Each row below holds a small network's activations on one input, seen along a few directions.
In each table, some parts of the input vary, and every possible input appears once, in random order.
Descriptions start from the smaller parts, as in this example, which fits no table here: one of 8 places around a ring, together with either a single point or (one of 2 separate values, together with one of 4 places along a line) or one of 9 places along a line.
Shared parts are said once, and a part with two or three values counts as separate values.

Other details of the inputs shift rows strongly along three fixed directions, in all tables alike. That doesn't count.

Rows:
R1: [ 30 -64   9 -17  -9   3 -24  -6 -16  16 -28  37  -4 -21]
R2: [ -3  20 -19  46 -11 -32  38  17  38   7 -26 -12 -25  46]
R3: [ 32 -16 -12  27   4 -19   9  18  11  19 -30  27 -55  28]
R4: [  7   7  -3  10  18  49   5 -27 -17 -44  25 -26   2   4]
R5: [ 34 -24 -21  18  18  19  14  -3  -5 -13 -15  36 -41  23]
R6: [-33  17  28 -40   4  13 -53  -5 -36 -10  42 -30  30 -45]
R7: [  8  27 -22  56  15  50  65 -24  27 -45   7 -46 -10  47]
R8: [  5 -28 -24  -8 -28 -24 -20  16  -1  13 -31  21 -12  -7]
R9: [  5  25  14  18  36  35  15 -16 -13 -31  29 -22 -13  17]
R10: [-41  16 -12   0 -46 -68 -23  28  15  34 -18  -9  14 -10]
R11: [-24 -12  -4 -37 -41 -44  -1  12  17  45 -22  17  42 -19]
R12: [-22   3 -22  -6 -21  -4  -1   8  13   6  -8  -7  12  -4]
R13: [ 12   2  35  25  20  43  30 -28  19 -23  12 -32   1  20]
R14: [-25  -4  12 -17 -16   8  -1 -22  14  -4  11 -23  47 -21]
R15: [ 12  -8  -9   6 -14 -34  24   4  16  21 -26  37  13   5]
R16: [ 19 -13  38  17  21  38   8 -23  -1 -16   5 -21   2   8]
R17: [ 14   3  42   2  26  46  22 -25   4 -14  24 -20   3   9]
R18: [  4  -6   2 -36  27  28 -25 -13 -42 -23  28  12   6 -25]
R19: [ -3  -5  32 -34  22  35 -51  -5 -41 -16  32  -5   1 -32]
R20: [ 23  13  43   8  45  19  -1 -27 -32 -35  46   6  19   2]
R21: [-35  22 -23  27 -53 -64   1  29  46  32 -31 -31   7  13]
R22: [-43  13  -1 -38 -29 -51 -28  36   6  43  -6   0  17 -32]
R23: [  3   0 -11   7   3  28  -3 -13  -6 -27   8 -12   2   3]
R24: [-26  25 -14  -4  -9  10 -13 -14  -1 -23  24 -43  38 -14]
R25: [  0  32   9  32  33  33  26 -15   4 -33  24 -29 -11  31]
R26: [ -9  21  42 -27  21  -7 -20 -10 -25  -3  39   7  44 -29]
R27: [ -1  10  25 -24  34  39 -12  -6 -31 -11  34  -8  -9 -19]
R28: [ 20  -4  49 -22  35  45   7 -21 -20  -5  23   1   4  -3]
R29: [  1  11  44 -27  23  17  -3 -13 -16   4  24   4  23 -18]
R30: [-19  49 -33  44   2  16  62 -13  40 -28  10 -56  17  39]
R31: [ 55 -38   1  17  16 -12   7  -9 -21  -6 -12  65 -16  13]
R32: [ 48 -26  -2  17  14  -8  23  -8  -3  -2 -17  55 -14  16]
R33: [ 23 -39  12 -22   4   6 -32  24 -19  28 -20  40 -44 -14]
R34: [ 11 -23 -23  -6  -6  -3   4  15   3  15 -22  35 -25   0]
R35: [-30  11 -10  -6 -36 -63 -34  26  11  34 -15  -6  10 -14]
R36: [-14  28 -53  70 -37 -40  58   5  60 -12 -36 -32  -1  59]
R37: [ -8   3  22 -25  15  25 -24   1 -24  -2  22 -12  -4 -23]
R38: [  3  17  16   5  33  40  12  -5  -7 -17  22 -14 -16   9]
R39: [ 20 -39  19 -34   2  -1 -53  18 -37  15  -8  33 -32 -30]
R40: [  4   3  -4 -13  25  33  -6 -20 -31 -27  28   2   2 -11]
R41: [ 30  -3 -14  41   7  -2  38  17  27  13 -29   7 -55  41]
R42: [ 23 -18  -2  17  -1 -19  -7  15  -1   7 -25  21 -43  17]
R43: [ 35 -17   0  27  13  18  23  11  11   0 -25   8 -57  31]
R44: [ 14  -1 -14  27 -13 -18  54  -4  36  14 -34  18   3  30]
R45: [-46   2 -26 -31 -46 -42 -22  25  12  30 -12  -6  34 -30]
R46: [  0   8 -39  35 -16 -13  51  11  38   2 -29  -5 -16  35]
R47: [-61  41  10 -36 -18 -18 -35  11   2  16  33 -50  51 -39]
R48: [ 22 -45  -9 -38   5   8 -27  13 -35  20 -11  55 -32 -30]
R49: [-38  48 -25  12  -4  -3  17 -13  16 -21  25 -47  44   8]
R50: [-26  -5 -31 -18 -40 -55 -36  19   2  26 -17   9  21 -22]
R51: [ 30 -19 -23  30   6  12  12  -6   1 -20 -19  20 -34  28]
R52: [-79  67  -4   8 -32 -43  -9   6  30  -3  24 -67  62  -3]
R53: [ 15 -17  24 -20  -1 -38 -14  15  -3  37 -19  50  -2 -16]
R54: [ 31 -53   5 -18 -13  -1   2  -1   3  26 -28  45 -16  -6]
R55: [ 23 -42 -14 -29  -3   7 -29  12 -21  18 -16  36 -25 -23]
R56: [-34  25  -9 -13  -5   3 -18 -16 -17 -26  31 -30  40 -19]
Description of these inputs: one of 2 separate values, together with either one of 8 places along a line or (one of 4 separate values, together with one of 5 places around a ring).
Changing only the choice among 2 separate values turns R44 into R29. The same change can be made to R45. Which row results?
Answer: R43
Changing only the choice among 2 separate values turns R25 into R5. The same change can be made to R9. Which row results?
Answer: R40
Change only the choice among 4 separate values in R38. List by row number the other rows that result.
Answer: R22, R27, R41
Change only the choice among 2 separate values in R18. List by row number the other rows that result.
Answer: R2
Change only the choice among 4 separate values in R23. List by row number the other rows that result.
Answer: R4, R8, R24

Rows:
R57: [ 29 -16  -4  -5  22  36   2  -6 -22 -15   8   6 -28  -2]
R58: [-62  34  17 -30  -9  -6 -35  -5 -10  -3  36 -43  55 -34]
R59: [-17 -11   1 -31 -17 -22 -30  19  -5  29 -12  17  -4 -18]
R60: [-22   8 -24   7 -37 -41  -1  17  21  19 -16 -18  12  -3]
R61: [-33  15 -16   4 -36 -33  -9  15  21  12 -14 -19  19  -4]
R62: [  9   6   4   9  14  41  19 -33  -2 -31  22 -26  31   6]
R63: [ 30  14   7  28  22   3  47 -14  10  -6  -5   9  -5  28]
R64: [ 18   1  -6  15  25  25  13  -6  -5 -14   9   1 -23  12]
R65: [ -4  18  17  10  21  35   9 -18  -6 -31  23 -37   2  10]
R66: [ 20  -9  -1  23   9  24  32 -21  16 -20  -7 -11   7  22]
R67: [-16  39  21  -5  37  47   2 -18 -16 -41  50 -40  22  -4]
R68: [-39  14 -20  -2 -32 -28  -1  14  21  20 -12 -14  16  -7]
R69: [-39  37  18 -18 -11 -30   2  -1   9  17  20 -15  60 -17]
R70: [-41  32  -5 -13 -18 -28 -22   3   6   5  21 -33  41 -18]
R71: [-64  44  11 -34 -10  -4 -25   3  -4  -4  34 -43  56 -31]
R72: [-39  28  -6 -26 -10 -19 -24  12  -4   6  22 -19  37 -28]
R73: [-19  -1 -52  27 -44 -66   9  14  23   6 -37  25   8  21]
R74: [ 12   4  -2  26  11  21  31  -2  12 -12  -9 -12 -29  30]
R75: [ 14 -32 -10 -17 -18 -41 -40  30 -11  34 -27  43 -22 -20]
R76: [ 41  -5   9  51   8  -8  47  -5  25   3 -27  20 -24  47]
R77: [ 23  -3  18  34  10  11  38 -15  19 -12  -5   1  -9  29]
R78: [-12  33   5 -10  28  52   4 -27 -17 -42  50 -44  23  -7]
R79: [  3  -3  14 -18 -11 -47 -14   6  -7  31  -9  28  23 -20]
R80: [ 29  -9  10  18  22  21   1   0  -9 -15  -2   9 -32  15]
R81: [ 10   7   5  26  11  21  17 -10  10 -19  -2 -17 -20  29]
R82: [-11   5 -34  16 -36 -55  11  28  35  36 -34   7  -9  16]
R83: [-13 -13 -24  14 -41 -44  -5  22  24  32 -40  11 -13   5]
R84: [ 18  -2  -8  32   4  20  25  -8  11 -19 -10 -17 -25  26]
R85: [ 18   0 -15  37   7  18  23  -9   9 -18  -5 -12 -23  25]
R86: [ 71 -75  17 -31  29  40 -46  -1 -56   2 -16  71 -73 -18]
R87: [-16   5 -23  15 -35 -54  11  30  37  38 -36   7 -12  19]
R88: [  4  15  27  10  20  34  20 -29   5 -30  25 -20  23   6]
R89: [ 14   4   2  35   9  18  20  -3  12 -19 -10 -11 -25  32]
R90: [ 18 -50  19 -41 -13 -30 -29  21 -16  46 -24  69 -15 -32]
R91: [ 14   3 -13  25   6  25  28  -7  14 -15  -9 -10 -26  29]
R92: [-30  12 -23   1 -35 -32   1  21  24  19 -20  -9  10  -1]
R93: [ 66 -77  41 -52  45  52 -45 -19 -63  -4   4  70 -35 -38]
R94: [ 10   6  -9  20   8  27  29  -7   8 -18  -2 -18 -20  21]
R95: [ -6  20   9 -11  25  58  16 -38 -12 -38  44 -36  48  -8]
R96: [ 19   6   1  34  13  12  21  -6  13 -15  -4 -10 -26  34]
R97: [ 11 -45  45 -66   4 -18 -62   9 -50  33   8  58  10 -54]
R98: [ 43 -23 -17  34   5  11  15   5   4  -9 -26  18 -47  27]
R99: [  1  20  31   6  28  29  30 -22  -2 -22  30 -16  21  12]
R100: [-27   3   9 -42  -1 -13 -54   4 -30  10  28  -2  29 -47]
R101: [-10  36  10  -8  35  45   6 -23 -19 -39  53 -45  22  -8]
R102: [-10  19  15 -14  30  56  18 -36  -8 -39  40 -38  46  -8]
R103: [ 46 -42 -27   4  20  14   1  -5 -32 -23 -18  69 -45  14]
R104: [-56  42  -5 -33 -13  -4 -24   1  -7  -7  38 -44  60 -37]
R105: [-14 -15  11 -31  -8 -25 -47  16 -20  25   1  20   2 -33]
R106: [-17   0 -22  15 -31 -51   7  30  31  39 -35  12 -13  12]
R107: [ 51 -50  41 -44  42  52 -27 -15 -48  -5  13  60 -26 -31]
R108: [ -9  -2 -35  21 -46 -53   5  23  35  30 -38   0  -7  15]
R109: [-14  -5 -37  14 -39 -45   8  27  29  35 -35  10 -11   6]
R110: [-35  15  14 -32  -9 -20 -36   8 -14   9  22 -20  32 -33]
R111: [-30   7  -8  -9 -29 -32  13   3  31  22 -14  -7  37  -6]
R112: [ 20  -8 -13  44   5  10  39   4  25   0 -30   7 -48  44]
R113: [ 29  -5 -13  42   7   3  42   9  23   0 -26   4 -48  43]
R114: [ 17 -50  20 -76   8 -10 -87  17 -66  28  11  53 -11 -69]
What is each input in this table made of?
Answer: one of 2 separate values, together with either a single point or one of 8 places along a line or (one of 4 separate values, together with one of 5 places around a ring)
Changing only the choice among 2 separate values turns R94 into R84. The same change can be made to R92. Which row results?
Answer: R61
Changing only the choice among 2 separate values turns R99 into R97. The same change can be made to R57. Which row results?
Answer: R60
Change only the choice among 4 separate values in R108. List by row number the other rows that result.
Answer: R60, R85, R98
Start at R95 and move only the place on the line of 8, one step at a time. The first step leads to R102. Which rows follow, in order?
Answer: R111, R107, R90, R99, R69, R63
